Each row below holds a small network's activations on one record, seen along a few directions.
Here are examples, each followed by its value of one field, E.
Other fields move the rows too, some of them a lot.
(in the rows, 500 means zero)
Random noise pushes rows far along 10 fixed directions. That doesn't count. These rows show it; they differ only by the noise:
[466 630 531 532 598 623 552 515 356 492 683 530 479 459 461 423 320 395
 617 574 511 481 417 472 608 660 499 340 522 726 627]
[657 524 551 133 407 328 516 397 551 458 242 771 469 259 652 390 543 509
 569 358 540 468 587 749 518 318 508 470 579 375 548]
[677 529 600 402 403 512 482 433 490 420 598 518 492 466 540 483 456 496
 560 410 440 466 567 473 560 495 586 291 592 681 578]
[497 649 413 317 472 557 281 534 516 367 357 570 371 437 519 270 581 718
 470 577 485 318 718 696 597 534 412 433 608 212 518]
[376 493 634 478 586 555 493 559 262 644 559 332 659 600 444 594 374 520
 578 469 599 304 428 571 520 528 632 441 597 715 661]
[384 525 497 430 496 290 605 486 429 688 177 509 606 552 482 698 487 370
 517 357 674 510 527 582 391 212 653 608 440 313 357]
[571 403 729 514 553 508 542 410 422 482 501 362 341 506 465 508 513 559
 503 333 397 463 589 454 684 455 563 633 458 427 687]
[569 579 512 325 534 533 316 481 340 402 520 606 480 425 481 390 440 593
 569 525 530 312 523 638 542 516 523 466 566 432 608]
[644 427 444 647 525 518 201 372 299 339 863 464 435 761 321 715 531 527
 295 630 569 391 423 276 394 532 509 662 431 494 271]
[501 533 499 621 547 412 490 542 547 398 372 561 415 231 458 381 476 464
 387 490 516 638 531 468 616 565 472 368 492 595 386]
[650 452 508 320 336 491 437 392 527 363 491 456 318 740 497 543 638 604
 376 516 338 391 775 541 556 412 539 430 520 329 463]
[488 605 451 549 501 499 420 464 560 511 526 538 473 461 531 485 558 521
 445 494 646 508 498 446 487 512 393 556 561 444 357]

[671 505 548 512 556 502 523 428 289 494 749 603 597 474 432 663 306 324
 658 442 558 520 294 346 386 452 692 464 445 690 549]	e6
[687 403 550 418 400 409 420 463 421 372 529 540 556 489 458 560 435 485
 473 448 428 466 513 496 471 449 658 322 502 645 497]	e11
[536 367 528 345 549 399 631 464 501 564 519 685 564 340 587 519 510 445
 468 557 619 529 320 636 420 522 430 552 559 669 522]	e17
[623 706 229 551 382 565 320 514 568 260 604 656 464 563 440 409 446 421
 562 659 351 580 582 385 419 532 498 300 391 387 332]	e7
[525 537 457 411 585 613 199 547 441 493 667 589 640 362 551 371 523 750
 549 573 707 264 330 599 386 623 362 648 680 435 586]	e17
[467 616 463 450 544 693 685 496 628 492 608 545 254 498 577 316 546 514
 554 637 390 548 591 522 660 672 311 464 528 398 641]	e3
[550 852 411 296 401 667 455 473 376 498 653 610 567 627 549 438 308 407
 814 501 505 357 562 529 479 489 602 200 590 537 616]	e9
[434 411 379 607 481 505 548 547 533 432 497 432 454 707 402 574 532 419
 381 691 332 583 548 458 475 535 493 472 348 482 385]	e15
[458 422 606 510 529 562 593 500 571 610 484 339 462 578 533 530 597 606
 530 441 459 458 567 502 539 469 489 679 518 321 642]	e17
[166 594 555 540 597 594 623 646 491 659 259 275 442 536 496 373 497 579
 492 489 489 439 645 644 704 579 450 435 563 471 629]	e13
[584 607 502 833 547 490 493 593 461 308 557 506 451 207 337 401 270 347
 486 470 421 731 485 229 636 651 648 124 422 797 417]	e11
[626 295 653 496 551 615 483 432 534 406 709 411 336 521 509 424 599 659
 458 543 324 447 498 478 629 637 381 696 488 450 734]	e14
[426 615 457 458 447 534 528 568 586 587 487 518 646 444 599 462 489 482
 565 503 591 503 473 555 454 536 470 305 654 723 474]	e2
[395 429 423 499 567 464 620 470 451 495 565 610 430 566 482 517 487 348
 358 687 505 589 377 551 507 606 355 511 420 699 401]	e5
[559 540 296 653 441 482 158 471 475 420 721 539 661 666 425 657 546 517
 388 588 654 468 363 318 234 479 455 612 477 493 166]	e2
[492 339 667 448 460 399 491 497 530 695 514 423 787 410 631 623 548 580
 458 329 747 420 305 555 390 473 490 545 718 836 509]	e11
[469 373 437 569 522 477 261 586 389 259 492 453 453 509 348 410 508 610
 241 710 356 427 564 583 579 663 487 324 481 693 407]	e16
[332 642 500 670 518 601 636 654 653 628 413 341 541 415 541 425 491 506
 568 458 515 597 563 435 574 583 495 331 585 593 524]	e4
[544 340 683 587 522 416 657 502 503 653 554 410 659 392 529 656 460 439
 518 345 598 577 343 404 442 466 618 512 562 788 553]	e14
[570 494 487 461 545 460 464 578 388 431 488 615 604 295 452 455 360 471
 561 519 509 496 412 548 456 532 631 312 517 665 549]	e6
[731 458 570 154 453 533 491 400 411 404 644 699 457 463 576 447 477 529
 622 555 432 350 490 669 500 503 528 429 583 533 709]	e1
[453 383 700 413 496 501 642 434 439 622 453 354 523 646 547 565 486 481
 595 323 395 446 511 564 586 402 557 619 456 537 740]	e16
[461 386 506 413 516 412 316 622 337 411 287 464 661 477 391 476 426 572
 523 532 371 363 530 711 471 428 670 434 436 493 593]	e2
[392 518 449 591 628 506 510 489 299 492 542 503 453 638 355 583 393 341
 500 629 480 506 434 479 514 505 527 581 329 480 453]	e13
[518 560 565 372 448 491 882 431 682 687 525 630 488 392 707 506 507 322
 614 435 593 661 430 514 514 498 412 412 607 687 552]	e1
[405 370 483 653 507 398 545 500 505 600 517 372 512 643 437 741 610 483
 197 557 680 538 450 393 410 498 476 557 528 620 201]	e10
[270 487 492 526 735 505 626 529 366 564 350 502 257 480 400 436 511 504
 380 630 563 486 497 612 652 568 372 751 381 219 526]	e10
[390 486 619 446 404 499 711 450 616 661 353 285 401 717 590 579 630 525
 441 354 447 503 710 523 618 402 491 499 554 457 529]	e9
[299 587 428 586 515 528 416 563 497 646 442 367 620 661 482 578 541 543
 487 539 651 405 514 510 424 474 464 597 540 375 386]	e12
[655 680 520 553 430 606 429 453 661 493 626 528 516 361 619 413 514 565
 691 307 535 550 510 322 480 483 479 509 586 421 558]	e4
[432 602 434 315 422 679 574 537 637 650 661 502 600 627 683 449 574 598
 589 627 592 367 491 620 419 623 352 395 742 594 590]	e3
[452 399 503 434 680 412 505 490 346 423 354 669 366 328 432 394 465 477
 452 565 468 520 408 657 579 505 442 714 341 359 575]	e7
[546 617 422 423 335 430 482 531 517 455 417 530 595 552 501 549 445 414
 505 496 498 506 624 514 444 424 647 136 572 664 347]	e18
[425 422 501 479 586 361 331 607 225 413 329 497 584 413 331 525 390 531
 346 565 556 371 484 649 508 501 666 338 503 652 423]	e18
[511 404 616 541 483 650 648 473 529 587 772 299 461 708 537 616 558 545
 453 516 450 467 495 387 543 615 478 449 605 737 603]	e6
[571 648 434 516 388 523 721 367 761 595 554 595 398 551 657 570 597 344
 579 389 546 720 528 313 443 391 392 572 481 375 362]	e15
[557 536 567 495 555 502 553 515 509 432 406 563 366 245 491 336 447 531
 539 431 455 553 552 510 647 549 516 442 496 422 616]	e8
[524 447 484 410 473 421 497 369 562 598 610 655 602 514 637 586 579 440
 464 499 714 507 295 529 360 465 315 721 551 574 387]	e12
[346 574 327 387 540 430 532 558 260 547 291 565 555 747 350 635 371 337
 611 622 461 430 538 648 371 306 699 544 283 210 460]	e7
[484 433 415 530 507 492 592 447 516 570 659 544 511 669 498 647 535 399
 428 643 579 548 367 440 376 531 411 626 448 510 378]	e1
[691 635 369 481 421 540 430 313 531 409 814 739 468 600 551 542 462 332
 602 556 545 572 377 332 382 489 384 590 421 449 374]	e12
[642 290 529 434 406 370 222 471 368 300 531 460 541 597 401 594 558 630
 260 553 444 349 557 555 455 479 605 407 535 662 378]	e18
[644 310 619 449 515 544 451 416 395 405 670 454 457 614 462 545 501 545
 524 493 322 425 455 483 526 503 543 644 411 520 694]	e15
[597 486 553 324 513 466 430 538 443 451 401 637 607 258 555 366 421 562
 650 418 480 431 439 662 489 467 567 450 542 521 690]	e4
[484 396 569 428 439 413 364 514 571 437 307 436 493 425 551 402 631 682
 354 434 450 426 630 659 579 481 448 493 588 519 495]	e13
[524 719 290 696 458 647 171 513 624 372 765 526 510 502 503 414 578 603
 409 634 626 490 481 305 418 669 306 430 621 551 229]	e5
[418 204 531 405 482 233 869 486 488 536 235 511 351 584 443 689 577 324
 145 617 437 657 571 639 552 436 544 380 403 679 310]	e10
[608 423 418 543 466 462 382 476 645 457 620 598 546 409 561 513 630 588
 360 550 619 541 385 430 360 551 349 599 576 523 321]	e3
[380 429 651 499 651 500 708 563 275 669 501 434 606 461 433 576 303 379
 629 481 555 464 343 565 544 537 647 481 476 710 723]	e8
[561 370 626 560 555 547 808 403 518 531 662 452 297 584 491 566 493 374
 499 510 359 644 480 367 614 551 488 593 386 536 635]	e14
[545 570 546 553 443 575 418 419 534 513 635 423 504 604 544 523 527 537
 553 374 505 475 519 373 503 474 476 565 533 499 512]	e16
[618 531 449 487 309 479 350 445 595 368 472 444 463 677 499 516 577 547
 477 441 347 489 700 437 491 392 543 439 456 357 403]	e9
[349 480 473 683 627 539 512 537 478 484 503 450 429 509 427 428 474 445
 458 581 431 584 434 465 590 597 377 647 349 482 512]	e5
[305 604 461 897 684 484 589 560 496 680 498 424 548 390 404 600 421 352
 498 455 749 685 317 249 455 525 477 710 394 436 325]	e8

Here are new rows. What is E for each?
[539 496 479 365 589 490 510 373 292 569 668 699 589 595 509 613 388 339
 684 509 592 447 231 534 352 406 489 790 367 441 590]	e7
[435 424 475 401 512 449 338 493 434 466 429 523 528 552 503 461 561 595
 415 565 520 370 483 674 492 498 400 639 495 437 489]	e9
[591 451 564 398 538 530 510 317 488 391 574 610 253 527 540 396 563 498
 515 488 365 512 523 531 634 493 345 768 377 312 633]	e16
[216 468 517 718 664 470 543 637 543 582 287 387 490 334 459 373 510 531
 369 536 569 581 456 556 641 630 355 588 470 518 475]	e12
[297 392 313 714 624 317 620 498 638 446 317 650 272 395 445 463 641 349
  97 715 557 810 425 489 540 591 190 692 304 470 101]	e5
[478 307 571 536 685 401 507 474 289 500 462 512 447 465 379 616 483 469
 413 522 523 486 367 532 494 445 559 773 349 427 525]	e4
[399 446 656 463 578 577 770 463 407 588 488 372 313 640 478 500 452 450
 531 477 379 487 572 535 709 535 514 549 431 462 737]	e11
[284 465 530 645 561 585 416 711 420 525 419 195 526 552 372 452 499 713
 334 595 503 348 616 547 613 676 553 305 622 609 524]	e10
[448 473 597 625 436 550 428 557 532 571 520 212 570 633 479 580 561 653
 434 411 524 404 607 410 528 513 572 446 621 560 499]	e11
[521 461 588 412 437 473 486 576 594 507 293 430 540 353 555 387 541 653
 539 384 444 443 626 624 568 466 553 418 593 422 637]	e8
[602 523 411 567 464 563 316 504 618 404 641 514 491 480 505 466 606 636
 439 582 527 475 523 410 420 562 419 538 567 385 394]	e17
[789 609 617 550 363 532 411 450 432 279 612 446 441 453 423 480 337 454
 628 298 284 531 677 284 620 451 786 123 488 658 585]	e18
[426 607 403 554 475 536 453 603 573 573 447 466 593 486 509 480 506 562
 528 515 608 476 508 484 422 514 489 454 569 395 424]	e1
[357 601 495 595 617 551 574 616 413 467 280 432 368 436 378 356 381 473
 608 479 327 554 627 525 674 499 598 471 332 280 651]	e7
[268 582 481 827 613 528 717 589 519 693 608 404 584 464 463 585 384 296
 442 548 707 695 299 298 509 673 428 406 515 861 345]	e11
[460 490 458 534 486 530 564 458 582 623 637 497 553 605 562 593 562 467
 477 552 639 520 384 439 402 535 371 633 539 513 421]	e8
[454 523 536 522 554 505 623 549 564 504 356 476 345 366 494 395 531 533
 463 497 458 563 612 532 641 541 480 461 504 389 547]	e1
[457 473 509 620 505 589 427 534 352 554 647 264 567 805 373 723 478 536
 478 508 497 385 515 361 419 470 659 505 486 524 470]	e15
